[111 136 130 153 103 132] --> 111, 132

[[122 131 123 128 150 127 128]
 [137 132 136 132 120 132 134]
 [158 136 140 146 115 135 147]] --> 122, 147

[103 126 128 117 129] --> 103, 129

[130 114 117 120 124 105] --> 130, 105

[144 116 142 153 146] --> 144, 146

[[133 121 118 105]
 [139 134 109 139]] --> 133, 139
---
[[123 126 127 129 134 123]
 [122 127 121 131 137 124]
 [153 139 132 112 109 140]] Out: 123, 140

[116 148 141 156 104] Out: 116, 104

[[129 141 117 129 127]
 [130 132 104 114 128]
 [127 117 139 128 128]] Out: 129, 128

[128 104 107 157 155] Out: 128, 155

[109 131 146 153 128 140 145] Out: 109, 145

[[123 130 132 104]
 [113 119 132 143]
 [131 114 122 119]] Out: 123, 119

[119 123 106 133 129 135] Out: 119, 135

[[112 126 112 124 143 125 151]
 [119 125 134 123 122 131 128]] Out: 112, 128

[142 151 116 138 153] Out: 142, 153
---
[102 135 141 154] out 154, 102

[135 128 155 148] out 148, 135

[109 144 115 153 132 133] out 133, 109

[123 105 155 117 145 111 135] out 135, 123

[[103 132 127 129 132 126]
 [136 103 131 125 129 123]
 [135 132 115 126 126 137]] out 126, 135

[151 112 113 114] out 114, 151

[155 121 129 142 138 133 134] out 134, 155

[107 129 122 134 126 129] out 129, 107
---
[111 118 145 135  99 128 133] ==> 133
[131 145 142 100 127 124 128] ==> 128
[118 122 112 118 103 141 151] ==> 151
[117 140 135 105 144 110] ==> 110
[143 120 135 157 134] ==> 134
[155 155 153 152 158 156] ==> 156
[129 155 114 113 118] ==> 118
[129 120 152 120 138 113] ==> 113
---
[[125 133 132 124 131 117 121]
 [133 110 117 136 117 154 142]] ans = 125

[[114 128 142 127 114 131]
 [145 121 117 145 122 116]
 [152 118 119 152 103 141]] ans = 145

[[114 147 124 128 132 139]
 [108 156 122 128 132 144]] ans = 114

[[131 111 151 130 150 130]
 [113 114 144 130 147 122]] ans = 131

[[147 135 127 131 104 148 133]
 [147 130 118 128 113 148 126]
 [132 144 112 119 115 142 136]] ans = 147

[[106 138 122 120]
 [120 140 124 122]] ans = 106

[[101 130 133 111]
 [127 129 124 127]] ans = 101
---
[[154 120 142 100 119]
 [132 123 138 132 122]] -> 132

[[123 136 127 116 110 112]
 [137 145 115 142 124 130]
 [136 134 128 148 107 126]] -> 124

[[129 155 136 123 118 123]
 [116 111 143 127 135 113]
 [116 133 128 114 123 111]] -> 135

[[152 143 141 122 104]
 [146 149 149 153 110]
 [149 145 145 147 110]] -> 153

[[121 152 130 125 128 127]
 [121 150 130 125 130 129]
 [121 151 130 125 130 128]] -> 130

[[146 134 149 146 142 151 124]
 [151 123 108 126 136 112 107]
 [109 121 108 148 123 117 109]] -> 112

[[100 148 102 102 147]
 [155 111 130 145 127]
 [135 112 138 129 127]] -> 145
---
Input: (130, 130, 125, 157, 131, 109)
Output: 109, 130
Input: (105, 115, 122, 122, 124)
Output: 124, 105
Input: (122, 127, 138, 111, 127, 119, 101)
Output: 101, 122
Input: ((118, 115, 103, 131, 139, 119, 137), (137, 105, 129, 117, 132, 130, 121), (134, 129, 116, 135, 121, 146, 140))
Output: 137, 134
Input: ((101, 144, 146, 101, 144), (140, 123, 110, 140, 123), (154, 106, 107, 153, 107))
Output: 144, 154
Input: (116, 116, 104, 133, 145)
Output: 145, 116
---
[[113 106 120 108]
 [146 142 152 127]] result: 152, 146

[112 121 154 142 147 104 123] result: 154, 147

[ 98 154 141 147 128 146 103] result: 154, 147

[[134 129 138 112]
 [150 147 122 112]] result: 150, 147

[127 155 137 130] result: 155, 137

[[112 119 111 112 141]
 [145 143 144 144 157]
 [121 109 118 118 140]] result: 157, 145

[[127 137 134 140 131 112 150]
 [139 132 136 147 143 115 127]
 [115 130 120 113 112 137 140]] result: 150, 147

[107 128 112 121 120 105] result: 128, 121

[[112 112 105 121 126 132]
 [102 119  99 130 125 132]
 [103 149 115 139 137 129]] result: 149, 139

[[107 132 150 125 126]
 [120 129 118 101 137]] result: 150, 137
---
[[139 136 129 136 132 133]
 [145 131 141 128 128 132]
 [128 129 156 134 130 128]] => 131

[[100 131 142 134]
 [153 124 106 132]] => 131

[[142 149 103 129 148 104]
 [130 116 128 115 121 114]] => 149

[[128 133 155 128]
 [130 135 148 130]] => 133

[[109 112 115 136 126]
 [144  98 148 144 137]] => 112

[[128 135 151 128 130]
 [122 120 122 122 127]
 [122 119 119 122 129]] => 120

[[126 135 135 127 129]
 [123 100 120 151 132]] => 135

[[116 119 106 115 116]
 [150 123 133 157 131]] => 119
---
[[104 127 104 137 115 138 145 106 137 138 123 123 148 139 135]
 [136 104 137  99  99 133 101 105 130 148 109 141 138 142 104]
 [111 103 136 133 146 106 149 101 157 103 138 148 155  99 118]
 [150 157 102  98 114 120 117 110 130  99 137 109 144 146 135]
 [153 100 119 130 148 100 124 141 101 141 101 107 121 139 149]
 [137 155 107 135 155 143 100 136 126 158 139 124 115 106 125]
 [116 149 101 119 124 153  99 146 129 128 108 141 152 100 130]
 [123 128 100 141 157 110 115 146 116 152 133 106 113 119 147]
 [139 131 134 130 156 134 118 106 102 145 101  99 123 144 129]
 [130 147 158 102 117 152 148 128 110 118 106 108 119 123 124]
 [131 135 122 156 121 107 119  99 100 100 123 153 114 106 156]
 [104 120 115 148 109 157 131 128 123 151 152 135 103 111 140]] yields 139

[[130 133 123 132 133 124 141 126 119 126 128 122 136 125]
 [136 129 119 132 130 128 136 133 121 130 126 126 127 129]
 [125 124 118 134 123 134 150 125 133 131 126 121 137 128]
 [135 129 116 129 118 134 133 132 129 132 127 122 130 123]
 [118 138 118 129 135 115 135 124 118 141 122 123 136 123]
 [121 128 130 134 124 121 133 124 119 142 135 119 123 127]
 [133 134 125 127 123 130 136 122 129 132 138 128 127 122]
 [121 144 118 130 122 134 135 125 120 132 132 129 126 125]] yields 136

[[127 127 128 128 128 127 128 128 128 128 128]
 [127 127 128 128 128 129 128 128 128 128 128]
 [129 127 128 128 128 127 128 128 128 128 128]
 [127 127 126 126 127 134 123 128 127 133 128]
 [127 127 129 123 122 130 136 127 131 128 125]
 [129 127 128 128 128 129 127 128 128 128 128]
 [133 146 128 118 120 144 129 113 112 143 145]
 [112 148 145 108 124 126 134 134 131 155 136]
 [127 127 128 128 127 129 127 128 127 128 126]] yields 128

[[128 150 121 108 121 121 125]
 [132 151 118 107 119 123 129]
 [125 149 125 109 123 120 122]
 [127 150 123 108 122 121 124]
 [131 151 119 107 119 122 128]] yields 121

[[127 107 133 150 117 140 122 116 136 148 148 108 140 110]
 [132 135 129 116 135 124 125 128 127 118 119 135 125 134]
 [126 140 122 112 132 117 133 136 119 116 112 140 117 138]
 [127 122 127 128 126 134 123 122 128 121 126 122 129 131]
 [123 127 122 134 125 138 130 128 128 120 128 125 130 138]
 [115 126 114 131 114 118 143 141 114 133 123 128 114 131]
 [145 119 148 138 140 149 106 106 152 127 146 118 153 118]
 [129 130 129 125 130 127 127 127 128 128 125 130 128 128]
 [141 128 138 124 136 122 122 128 135 130 134 131 131 118]
 [124 112 130 144 118 136 125 120 132 143 142 113 135 115]] yields 140

[[128 137 135 139 124 134 137 134 126 138 121 141]
 [121 134 129 119 143 136 118 118 131 139 141 128]
 [121 123 123 114 124 112 122 118 143 140 141 109]
 [110 131 132 117 134 122 132 120 122 127 137 133]
 [124 142 137 131 126 138 138 140 124 133 123 132]
 [124 130 135 131 116 130 126 129 149 140 127 116]
 [122 120 124 121 129 128 136 131 121 126 139 119]] yields 121
